These are the activations of a small neural network, seen along a few directions. Each row is one input.
In each table, some parts of the input vary, and every possible input appears once, in random order.
A made-up example of a description, with smaller parts first: one of 3 separate values, together with either a single point or one of 9 places around a ring or (one of 4 places along a line, together with one of 8 places around a ring).
Shared parts are said once, and a part with two or three values counts as separate values.

Other details of the inputs vary at random and push rows far along two fixed directions, the same in every table; ignore that.

Table:
row 1: [ 12 -24 -30  24   3  -5   9 -18   5   4 -13 -21  -7]
row 2: [ -3  14  19 -15  13   5 -19  -6   1   9  16  10   1]
row 3: [-13   2 -22  27  -8 -18 -16  -6  18   3 -25   0  -4]
row 4: [-10  10   9 -21   0  10 -14  11   1   5   8   6  -3]
row 5: [  9  -8  10  -6  13  14  13  23 -16   2  15 -12   6]
row 6: [-11  16  14 -22   1   8 -15   6   8   7   6   5   3]
row 7: [ -7   6  16  -8  -1  17  -5  23  -3  12   6   4 -12]
row 8: [  6 -23 -24  35  -7  -6   6  -2   4 -12 -13 -16   4]
row 9: [ -2  -9 -25  37 -12 -11  -1   6  -1  18 -22 -12  -6]
row 10: [ 70  39  56 -37 -81 -64  38  -4 -43 -30 -66   2 -37]
row 11: [  5 -15 -34  19   1 -11   2 -21  16 -12 -10  -7  -2]
row 12: [-3 16 12 -7  6 12  0 20 -1 -5  9  7 17]
row 13: [  3   1   5 -10   9   8   6  20  -6 -15  17   1  11]
row 14: [ -6   2  16 -15  -4  19  -9  12  -1  11   8  -2  -7]
row 15: [-10   5 -25  32 -13 -18 -10  -1  15   4 -22   1   4]
row 16: [ -3  -6 -29  34  -9 -11  -3   2   5 -10 -19  -3   7]
row 17: [  0 -12 -28  23   0 -16   3 -17  19 -18  -8 -14   9]
row 18: [  2   3  14  -1   0  22   7  26 -10  -1   9  -1   6]
row 19: [-24 -16 -19  22   1 -19   4 -36   5  -3 -19  17   5]
row 20: [  8 -19 -28  24  -9  -5  -5 -24   9   3  -8 -10  -7]
row 21: [-12  27  15  -4   5   6  -7  16  -3   9   9  10   4]
row 22: [  2  -4 -27  24   7 -12  -2 -31  16  -9 -11  -9   1]
row 23: [-25 -13   7 -20  12  11  11  -1  -4   0  15  29   7]
row 24: [  9  -6   8 -15  11  24  12   3   2  -2  19  -4  -3]
row 25: [  1  16  10 -18  14  10  -9 -11   0   4  22   6   3]
row 26: [  4  -4  18 -13   2  17 -10   5  -2  12  17   4  -6]
row 27: [  4 -12 -34  19  -5 -13 -10 -24  12  -3  -7  -3  -3]
row 28: [  6  -8  10 -11   7  18  14  11  -2 -10  22 -11   1]
row 29: [-17 -35 -20  23  -9  -8  14 -24   3  -1 -19  11  -2]
row 30: [  0   4  12 -19   6   7 -15   4   0   6  17  11  -2]
row 31: [-22 -22 -22  18  -3 -19   7 -30  12  -5 -20  19   8]
row 32: [  6  -6  16 -14   8  13  -8   7 -10  23  15  -2  -6]
row 33: [  4 -10 -30  19   3 -12   1 -25  23 -11 -12  -8   4]
row 34: [-15   4 -20  23  -6 -16 -23 -22  14   5 -22  -6  -3]
row 35: [ 10  -5   7 -17  10  17   2   2 -11  17  21  -6  -4]
row 36: [-6 21 15 -3 10 12 -2 14 -7 -4  9  5 14]
row 37: [  4   1  12  -1   6  19   9  27 -18   9   7  -7   6]
row 38: [  0   9  16 -19   8   5 -16   0   7   8  15  11   4]
row 39: [  2   7  10 -11  11   7   5  15   1 -13  16   1  17]
row 40: [-8 17  7 -8 -2  8 -3 26 -3  6 10 12  1]
row 41: [ 69  34  58 -44 -70 -68  33  -7 -48 -20 -71  -5 -46]
row 42: [  8 -27 -28  28   0 -10  11 -10   2  -4  -8 -27  -2]
row 43: [-15  24  18 -11   9   5 -14  11  -1   8   5   9  -5]
row 44: [  2  -1   4 -17  10   9   9  10   0 -16  24  -4   6]
row 45: [-19 -22  12 -15  15  17  19   4 -14  17  14  16   3]
row 46: [-11  14  10 -14   2   7 -10  22  -1   5   6  11  -8]
row 47: [  3  11   7 -22  10  10  -6  -6   7   3  22   8   7]
row 48: [ -2  -5 -23  34   3 -17  -3 -13   7 -15 -13 -11  11]
row 49: [ -2  10  11 -13  16   8   5   0   1 -13  23  -6   9]
row 50: [ -4   0  14 -16   2  16  -7  14  -8  21   7  -8  -7]
Each input here is: one of 5 places along a line, together with either a single point or one of 9 places around a ring.
Question: Changing only the place on the line of 5 turns row 38 into row 30. The same change can be made to row 17. Which row results?
Answer: row 44
Question: Change only the place on the line of 5 in row 13. List by row number the other rows that result.
Answer: row 5, row 8, row 39, row 48
Question: Change only the place on the ring of 9 in row 14. List by row number the other rows that result.
Answer: row 7, row 8, row 10, row 18, row 20, row 24, row 26, row 28
Question: Change only the place on the ring of 9 in row 1. List by row number the other rows that result.
Answer: row 5, row 9, row 32, row 35, row 37, row 41, row 42, row 50

Table:
row 51: [-27  -4  12 -21  36  45   6  29  -1   6  49  14  21]
row 52: [ 27   7  33 -26 -17  -6  22  10 -26  -9  -5   1  -9]
row 53: [ -4 -29 -44  51   5  -5  -7 -17  12   9 -14 -25   3]
row 54: [ -6 -25 -45  44   8 -12  -3 -24  15  -3 -12 -18   4]
row 55: [  5 -35 -51  32 -14  -8  -6 -17  29 -12 -13 -19 -10]
row 56: [ 14  20  27 -33  -8 -14  -2 -17  -6  -9   2  19   0]
row 57: [ 19   7  32 -29 -15  -6  25  10 -24 -15  -4   8  -3]
row 58: [-23 -14 -38  37   1 -17 -20 -34  22   9 -23  -5  -5]
row 59: [-21  -3  12 -19  49  56  -5  30   1  21  60  -5  17]
row 60: [ -5 -24 -43  43   4 -14   2 -27  16  -8 -16 -12   6]
row 61: [ 18  16  36 -35 -25 -14   4  -1 -23  11 -13  17 -20]
row 62: [-24  -7 -39  50 -10 -17 -18  -1  21   3 -31  -5   1]
row 63: [ 17   9  25 -28  -7  -7  24  -1 -14 -18   2   7   1]
row 64: [ 26  25  -1   6 -26 -38  -7 -15   2 -24 -28  -1   0]
row 65: [ 28   6  29 -21 -12  -3  17   7 -22  -3  -3  -7  -9]
row 66: [  2  16  36 -36 -21 -16   8  -2 -14  -2 -18  21 -15]
row 67: [-58   1  -8   8  60  83 -39  59  18  50  75  11  25]
row 68: [  9  36  28 -23  -9  -7  -5  11  -6  -7  -6  -3  -7]
Question: Describe the family of inputs behind these rows.
Answer: either a single point or (one of 2 separate values, together with one of 4 places along a line) or one of 9 places around a ring
Question: Start at row 61 and move only the place on the line of 4, one step at a time. The first step leads to row 66. Which rows follow, in order?
Answer: row 58, row 56
Question: Start at row 57 and move only the place on the ring of 9, one step at a time. The first step leads to row 51. Which rows follow, in order?
Answer: row 63, row 60, row 54, row 59, row 53, row 65, row 52

Table:
row 69: [  0  13  19 -15  10  12  -6   8  -4  12  13   3   0]
row 70: [-17   6  16 -24   8   9   4  -1   0   4  12  22   1]
row 71: [ -6  -6 -17  15  -7 -10 -13 -11   9  10 -11  -2  -6]
row 72: [  7   1  16 -14  11  17   5  10  -8   8  17  -4  -1]
row 73: [  7  -9 -24  12   0  -6  -2 -12  19 -18   0 -13   2]
row 74: [-11  -7 -13  14   5 -13  -6 -26   6  -1  -8   3   5]
row 75: [ -2  -2  14 -13   2  18   5  20  -5   2  15   5  -1]
row 76: [-11  12  18 -13   4  12  -5  20  -3   5   8   9   5]
row 77: [-10 -22 -18  11  -1  -6  10 -18   6  -3 -10   7  -1]
row 78: [ -5   4 -17  24  -2  -9  -7   0   4   1 -14  -6   1]
row 79: [  1 -18 -20  16  -8  -3  -2  -4   4   2  -9  -4  -6]
row 80: [ -2 -11 -18  24  -3  -7   5   3   2  -2 -11 -10   1]
row 81: [ -3  -5  17 -20  17  12  11  -5 -10  -3  20   6   7]
row 82: [-10  11  16 -13   1  15  -8  17  -1   6  12  12   0]
row 83: [ -7   9  13 -18   2  13  -9  14  -2   9  13  11  -3]
row 84: [  6   5  15 -12   9  17   7  14 -10   4  17  -7   5]
row 85: [ -3   2 -19  19   2 -13  -6 -14  10  -8  -7   3  11]
row 86: [  1   4 -21  10  -2 -11 -14 -14  22 -14  -5  -7   2]
row 87: [  4   7  12 -10  10  16   8  21 -11   0  15  -4   4]
row 88: [  4 -17 -17  17  -1  -4  -1 -11   3   6  -9 -10  -6]
row 89: [ -3   0  15 -14   4  16   8  22  -7   1  11   2   4]
row 90: [ -9   1 -15  24  -4 -12  -7   1   6   1 -15  -3   1]
row 91: [ 72  29  45 -41 -56 -65  43 -24 -37 -47 -49   1 -18]
row 92: [  1 -19 -19  14  -6  -5  -1  -8   5   6  -7  -9  -6]
row 93: [ -2   9  16 -18   9  12  -9   6  -4  14  13   6  -4]
row 94: [ -2   2 -15  23  -3  -7  -9  -8   5   5 -12  -9   2]
Question: Changing only one part turns row 81 into row 74. The same change can be made to row 79. Which row results?
Answer: row 83
Question: Describe the family of inputs behind these rows.
Answer: one of 2 separate values, together with either one of 4 places along a line or one of 9 places around a ring
